Each row below holds a small network's activations on one input, seen along a few directions.
In each table, some parts of the input vary, and every possible input appears once, in random order.
Descriptions start from the smaller parts, as in this example, which fits no table here: one of 8 places around a ring, together with either a single point or one of 9 places around a ring or (one of 3 separate values, together with one of 4 places along a line).
Shared parts are said once, and a part with two or three values counts as separate values.

Other details of the inputs vary at random and push rows far along two fixed directions, the same in every table; ignore that.

A family of inputs:
row 1: [  6 -22   4 -11  -6  -8   2   1   5 -13  29   5  27]
row 2: [ 10   0 -38 -20 -26 -63 -38  32   4  -8  -9  20 -35]
row 3: [  5  20   3   5  -1  27 -15   1 -11  14  16  14   4]
row 4: [-53  27  -9  61 107  34  96  -8  73  12 -24  20  14]
row 5: [ -3 -17  12  23 -15   1  11   1  -5   3 -14 -19   9]
row 6: [ -6   1   8  12  -9  16   3  -7  -8   9 -14 -31  10]
row 7: [  9   2   0 -10  15   5  18 -18   0  19  -1 -14  26]
row 8: [-19   3   1  11 -17  15  -9  -7 -12   4   8 -23  13]
row 9: [  7  15  18  25  -6  24  12 -15  -2 -14   3 -21  -9]
row 10: [ 11  15   4  -1   8  11  12 -25   0 -10  38   3   9]
row 11: [ -3   2  -8 -12   6   5   4 -17  -5  13  22  -7  29]
row 12: [ -8 -30  28 -21  34  18  -1  12 -52   5   8 -21 -32]
row 13: [ 15 -21  11  -7   6  -6  18   1  12  -8   3  -2  24]
row 14: [ 15 -16  19 -29   4   5   7 -14  11 -17  -6   9  19]
row 15: [  2  11   1 -10   8  17   4 -28   7  11  31  -1  12]
row 16: [ -1  -4   5   8 -12  -1  -5  23 -20  12   9  20  21]
row 17: [  1 -15  -1  -1   0 -10   7 -10  -4   6  24   3  30]
row 18: [  0  -5  18 -19 -15  12 -21  19 -10 -17   1  32  14]
row 19: [16 21 10  7  9 26 -1  3 -4 20 -7  7  1]
row 20: [-20 -31  18 -22  24  19 -12  12 -58  -1  31 -11 -29]
row 21: [ 31  34 -36  -6  -2 -45 -21   6   3   1 -22  10 -58]
row 22: [  0 -19  21  -7 -22  16  -3  -4   4 -25 -22  -5   0]
row 23: [ 12  -5  14  10  -4  -1   7  22 -15  18 -14  12  18]
row 24: [ 15 -10  18   2  -7   2   3  33  -4  -2 -10  14  16]
row 25: [-15 -15   6  20 -24   1  -3   1 -10  -3  11 -12  13]
row 26: [ -4  15  10  23 -16  21  -3 -15  -8 -19  25 -13  -6]
row 27: [-12  12   8  14 -16  26 -13 -18   0   0  17 -18  -3]
row 28: [  8 -14 -32  -7 -31 -58 -18  10  18 -16 -31 -18 -46]
row 29: [-90   4 -55  39  62 -21  36  14  89 -12 -64  28 -40]
row 30: [ 13  -5  25 -17  -6  11  -8  19  -4 -11 -22  24  10]
row 31: [  8  13   5   2   5  14   2  14 -17  24 -16   2  17]
row 32: [  2 -17  14 -31  -5   5  -7 -13   6 -22  16  17  24]
row 33: [ 20  -6 -40 -20  -2 -75  -6 -10  16  13 -21  -5 -27]
row 34: [ 23  21 -39 -31   3 -49 -11 -28  26  17 -12 -10 -47]
row 35: [ 13  25   3  14   0  19  -8   6 -17  -6  22  19   0]
row 36: [ -4 -13 -39  -9 -40 -59 -32  10  12 -22  -7 -11 -44]
row 37: [  1  10  16  16  -8  30   2 -18   4   6  -4 -26  -5]
row 38: [ -5  12  -3   1  -2  16 -10  13 -22  18   6  10  21]
Each input here is: one of 2 separate values, together with either a single point or (one of 3 separate values, together with one of 6 places along a line).
The inputs of row 13 and row 1 match in every part but the choice among 2 separate values. If row 19 is changed in the same way as row 13 into row 1, which row does it become?
> row 3
A walk changes only the place on the line of 6. It starts at row 29 and steps to row 36. List the rest of the walk in order.
> row 25, row 8, row 27, row 26
Which other rows does row 30 become when the choice among 3 separate values takes its other values? List them by row number.
> row 14, row 22
Which other rows does row 27 become when the choice among 2 separate values takes its other values? List them by row number.
> row 37

A family of inputs:
row 39: [-12  27 -82  -6  12 -88  -9 -13  67   3 -37  10 -60]
row 40: [ -5 -12  16   3 -15  14  -8   1 -23  -4   9 -20   0]
row 41: [-93 -32  20  71 102  56  95  64  71   1 -53  66  78]
row 42: [ 32   8  13  -5 -29  10  -4 -21   1  -2  12  -8  27]
row 43: [ -3 -14  17  -5  -9  15  -6  -1 -20 -10   7 -15  -7]
row 44: [-18  31 -80  -8  25 -80 -21   9  35  14 -39  16 -82]
row 45: [ 15   1  12 -12  -3  11 -10   0 -32  12  19  -4   3]
row 46: [ 15  -3  16 -18   6  13  -6  -1 -30   4  18   0  -4]
row 47: [ 20  -2  10  -9 -15   3   4 -21  -1  -1  22 -11  26]
row 48: [  8  -4  18   7 -30  14 -13   3 -21  -8   1 -16  -4]
row 49: [ -6  -6  14   8 -20  19 -12   2 -16 -11  10 -11  -1]
row 50: [ 24  -4  10 -20 -11   0   3 -24   0  -7  20  -7  18]
row 51: [ 24  10  15  -6 -14  14 -13   3 -30   8  10  -2   4]
Describe the family of inputs behind these rows.
> either a single point or (one of 3 separate values, together with one of 4 places along a line)
Which other rows does row 39 become when the place on the line of 4 takes its other values? List them by row number.
> row 42, row 47, row 50
Which other rows does row 40 become when the choice among 3 separate values takes its other values? List them by row number.
> row 45, row 47

A family of inputs:
row 52: [-12  24 -81  -5   2 -91 -24   1  44   6 -48   0 -81]
row 53: [-5  2  9 10 12 18 17 -8  9 -2  6  1 15]
row 54: [-8  8 10 18 13 24 16 -1  6  1  0  3 11]
row 55: [-9 -2 12 10 13 21 13 -3  0 -1  5 -4  5]
row 56: [-12  -6  12  13   6  22  12  -3  -1   0   4  -8  12]
row 57: [-4  9 10 11 10 24 10 -2 -1  6  4  2 13]
row 58: [ 104  -10   27  -86 -120  -31  -90  -30  -87  -20   59  -33   -8]
row 59: [ -6 -23  21   3   4  12  11  28  -1  -6 -17  17  26]
row 60: [-10   0  12   7  16  23  11  -3  -2   4   6  -3   8]
row 61: [-1  7 10 12  9 22 11  1 -5  9  8  2 16]
row 62: [-19 -24  16   6   3  12   4  33  -3 -11  -6  24  22]
row 63: [ -5  20 -79 -17  13 -93 -19  -4  42  10 -36   5 -73]
row 64: [-8 -2 11  8 16 20 14 -2 -7  6  8 -3 12]
row 65: [-6 -2 11 11  2 18 15 -7  7 -1  7 -4 22]
Describe the family of inputs behind these rows.
> either one of 2 separate values or (one of 3 separate values, together with one of 4 places along a line)
What sort of input is row 59?
> one of 2 separate values
